A small network was shown many inputs. Here are its activations along a few directions, one row for each input.
In each table, some parts of the input vary, and every possible input appears once, in random order.
Descriptions start from the smaller parts, as in this example, which fits no table here: line(4) and (point or line(9) or (values(3) and ring(5))).
Shared parts are said once, and a part with two or three values counts as separate values.

Other details of the inputs vary at random and push rows far along three fixed directions, the same in every table; ignore that.

A family of inputs:
R1: [ 15   6  29  30  21   9  17   0 -17   6  14  14 -16]
R2: [-29  28   6  13  11  -8 -27  -3   4   4 -22   6   0]
R3: [ 17   3  22  16  34   4   1  -1 -23  13  17   2 -13]
R4: [ 23  12   1 -12  -1   3  18  19 -21  20  26  -5  32]
R5: [ 22   8   4 -11  -4   2  13  23 -20  24  26  -1  35]
R6: [-39  27 -10 -11 -16   4  11  19   2  -9 -11 -10  49]
R7: [-35  30   4  19  14  -7 -22  -6   6  -5 -15  -1  -4]
R8: [  9 -16 -23 -25 -28   2  -2 -15  18 -15  -5 -12   7]
R9: [  1 -18 -13 -18 -35   6   9 -14  17 -25  -6  -2   8]
R10: [-34  32 -24 -10 -18  -4   7  31  15   1  -6  -4  36]
R11: [ 21   4  26  22  24   2  -2   4 -18  28  13  15 -16]
R12: [-36  24   3  18  18  -5 -13   1   6   1 -22  -5  -5]
R13: [ 16   7  18  27  28   2   9   2 -15  13  19   9 -21]
R14: [ 28  17   2  -5 -12   1   9  16 -10  22  31   5  33]
R15: [ -7 -38   2  -3   6  -3 -14 -12   6 -17 -16   7 -43]
R16: [ -5 -38   0  -1   9  -3 -13 -20   4 -18 -19  -1 -39]
R17: [ -2 -29   1   3  -2  -6 -18 -19  16 -20 -12  14 -45]
R18: [  0 -27 -20 -28 -21   0   7  -7  11 -15  -7 -19   8]
R19: [ 61 -38  -6 -17 -13  10  28 -11  -3   3  28  -7 -10]
R20: [-35  28   0  18  13  -8 -21  -1   7  -6 -15   4  -3]
R21: [  8 -23 -20 -27 -28   0   4  -6  16  -3 -16  -9   6]
Description of these inputs: values(3) and (point or line(6)).
The inputs of R4 and R21 match in every part but the values(3) part. If R15 is changed in the same way as R4 into R21, which row does it become? -> R10
Start at R17 and move only the line(6) part, one step at a time. The first step leads to R20. Which rows follow, in order? -> R7, R8, R2, R14
Which other rows does R20 become when the values(3) part takes its other values? List them by row number. -> R13, R16

A family of inputs:
R22: [ 32 -10   8   1 -11  11  17 -15  -8 -10  28  -2   6]
R23: [  2 -14 -24 -20 -23   0   8  -2  18 -22   6 -14  11]
R24: [  8 -15 -25 -23 -20   3   9  -1  20  -6  -5 -15  13]
R25: [-13  -2  -9   0  -8  -1 -11 -10  15 -14 -18   2 -22]
R26: [-47  26 -15   4   8  -4  -8   8  10   1 -28  -9  20]
R27: [-10 -10   3  -9  -2   2 -24 -22   3  -8 -26  -5  -3]
R28: [ 18 -10  27  17  15   3  -8 -21 -14   8  -2   0 -20]
R29: [ -4  24  -9   4   1   1  19  16 -11  -1  27  -7  31]
R30: [-17  -7  -7   3  -8  -2 -15 -11  17 -18  -9   1 -18]
R31: [ 10 -12  21  19  14   5   7  -1 -12  -5   1  18 -31]
R32: [ 29 -26   9  -6  -9   4  17  10 -13  10  15   3   1]
R33: [-13  33   8  22  19   1  -8  11  -2  19   1   7   1]
R34: [-13  -4  -9  -1   1  -3  -8  -9  15 -18 -20  -5 -19]
R35: [  0 -22 -17 -36 -19   0   6   2   5  -5  -5 -11  15]
R36: [ 23 -18   4  -4  -4   5  26   1  -8  -8  31  -1  -4]
R37: [  9 -15 -20 -23 -35  -9  -3  -2  18   2  -4  -3  14]
R38: [ 11 -19  23   8  20   3  -9   2 -19   7   0  16 -23]
R39: [-12  39  19  23  17   5  -1  -3 -11   1  -3   4   8]
R40: [ 0 17  0  1 -5  8 21 27 -7 15 11  5 33]
R41: [ 20  -8  17  10  16  -8 -21  -9  -9  11   6  19 -26]
R42: [-12  30  10  12  31  -5 -17  15 -12  14  -1   0   6]
R43: [ 28 -13   2  -8  -4   6  30   2  -8  -4  21   0  -7]
R44: [-17  25   8  12  32  -4 -12  11 -20  14  -1   0   8]
R45: [ -9  -8  -7   1  -9  -6 -17 -13  21  -2 -21   9 -14]
R46: [ 18 -10  14   7  18   1 -18  -7 -12  11   7  10 -30]
R47: [ -2  18   1  -5   2  -2  18  23 -11  19  14 -10  31]
R48: [ 31 -21  -2  -6  -1   0  17   0 -14  10  19  -9   1]
R49: [ 36 -17   0  -6  -1  -1  12   3  -7  10  20 -10  -2]
R50: [-6 19  2  3 -8  4 20 26 -9 -1 23  5 32]
R51: [-17  -9 -11  -1   1  -2  -3 -12   7 -18 -21  -4 -17]
R52: [-13 -10  -5  -2  -7  -6 -20  -8  12   1 -22  -4 -16]
R53: [-11  39  10  24  13  -7  -8   8  -2   8   4  18   0]
R54: [-16  -5  -6   5 -11  -9 -18 -13  19 -17 -10  10 -15]
R55: [-31  20 -24 -22 -18   1  16  20  15   3 -11 -15  45]
R56: [-11  -8   2   1  -4   6 -11 -24  13  -8 -28  -5  -6]
The inputs of R38 and R31 match in every part but one. If R27 is changed in the same way as R38 into R31, which row does it become? -> R39
Describe the family of inputs behind these rows. -> line(5) and (point or line(6))
List by row number the other rows that have the line(5) part in common with R24. -> R26, R33, R40, R45, R55, R56
Which other rows does R54 become when the line(6) part takes its other values? List them by row number. -> R23, R29, R30, R36, R50

A family of inputs:
R57: [  7  25  -3 -10  -3  -3  14  27 -17  16  21  -3  37]
R58: [ 10 -18  -1   3   0   5  -1 -20   6 -19   4   0 -20]
R59: [ 17 -14   9  -4   9   5  -4  -8 -13   3   2   2  -8]
R60: [-21  -3   3   5  19  -2 -26 -10   4   7 -29  -3 -14]
R61: [ 6 32 -6  0 -6  3 27 26 -6  8 24 -1 30]
R62: [  9  -6 -13 -17 -10  -3   5  12   1  14   6  -9  15]
R63: [-15  20  10  15  30  -5 -16  13  -8  22  -5   6  -2]
R64: [  5   2 -15  -7 -16  -3  14   5   6 -10  18  -4  12]
R65: [ 10 -20  -2   0   0   5   5  -9   6 -12  -3   7 -27]
R66: [ -2  -8 -10 -14 -24   3  14   2   6  -6  -1  -9  23]
R67: [ -4  -9 -13 -15 -25   0  15   9   7  -6   1  -4  19]
R68: [ 18 -22 -14 -20 -30   0  -8 -13  18  -5  -4   5  -1]
R69: [ 12 -19  -1  -6   2  -2  -6  -9  -1   9  -7  -9  -7]
R70: [-21  48  16  27  26   2   3  12 -10   9   1   3   9]
R71: [  7   4 -12  -5 -15   2  14  -3   3 -11  16  -9  16]
R72: [  4 -32 -11 -18 -26   2  10  -3  12 -13  -4  -3  -2]
R73: [-26   6   3   0  14  -4 -21   4  -1  -1 -21   5  -5]
R74: [ 14   4   8  15   9   0   8   2  -7  -3  26   5 -12]
R75: [-20  -1   4   5  16  -5 -24  -9   4   8 -26  -6 -13]
R76: [-25  -2   7   2  13  -7 -25  -3  -1  -3 -26   3 -19]
R77: [-34  25 -16  -4 -10  -5   3  13  14  -8 -17  -4  18]
R78: [  3  -7 -15 -11 -20   2   8  -9  11 -18   7 -11   8]
R79: [ 26  -5  20   7  17   2   2  -4 -23  11  14   3  -9]
R80: [ 25  -8  12   9  19  -3   1   4 -16  22  16   3 -15]
R81: [ 16  -9   1   1 -13  -4 -11 -12   7   2  -2   8 -11]
R82: [-37   6  -9  -4  -7  -1  -6   9  12  -8 -20   3  13]
R83: [  9  13  18  15  14   9  13   9 -16  11  20   7  12]
R84: [-22   7   4  14  10   0  -8 -12   7 -11 -24   0 -18]
R85: [-32  26 -15  -5  -7   4   1   6  14 -10 -19  -6  23]
R86: [  6 -28   9   2  -4   5   1 -17   1  -9  -7   1 -21]
R87: [  5 -12  -5   2  -1   1   1  -7   7 -16   9   4 -16]
R88: [ 19   0  17   3  14   2   1  -1 -20  11  11   1  -3]
R89: [ 31   4  18  14   4  -1  -4  -5  -8  15  19  15 -13]
Describe the family of inputs behind these rows. -> values(3) and (point or (values(2) and line(5)))
The inputs of R58 and R71 match in every part but the values(3) part. If R65 is changed in the same way as R58 into R71, which row does it become? -> R77
List by row number the other rows that have the values(3) part in common with R70. -> R61, R62, R72, R74, R75, R76, R78, R86, R88, R89
Which other rows does R77 become when the values(2) part takes its other values? List them by row number. -> R84
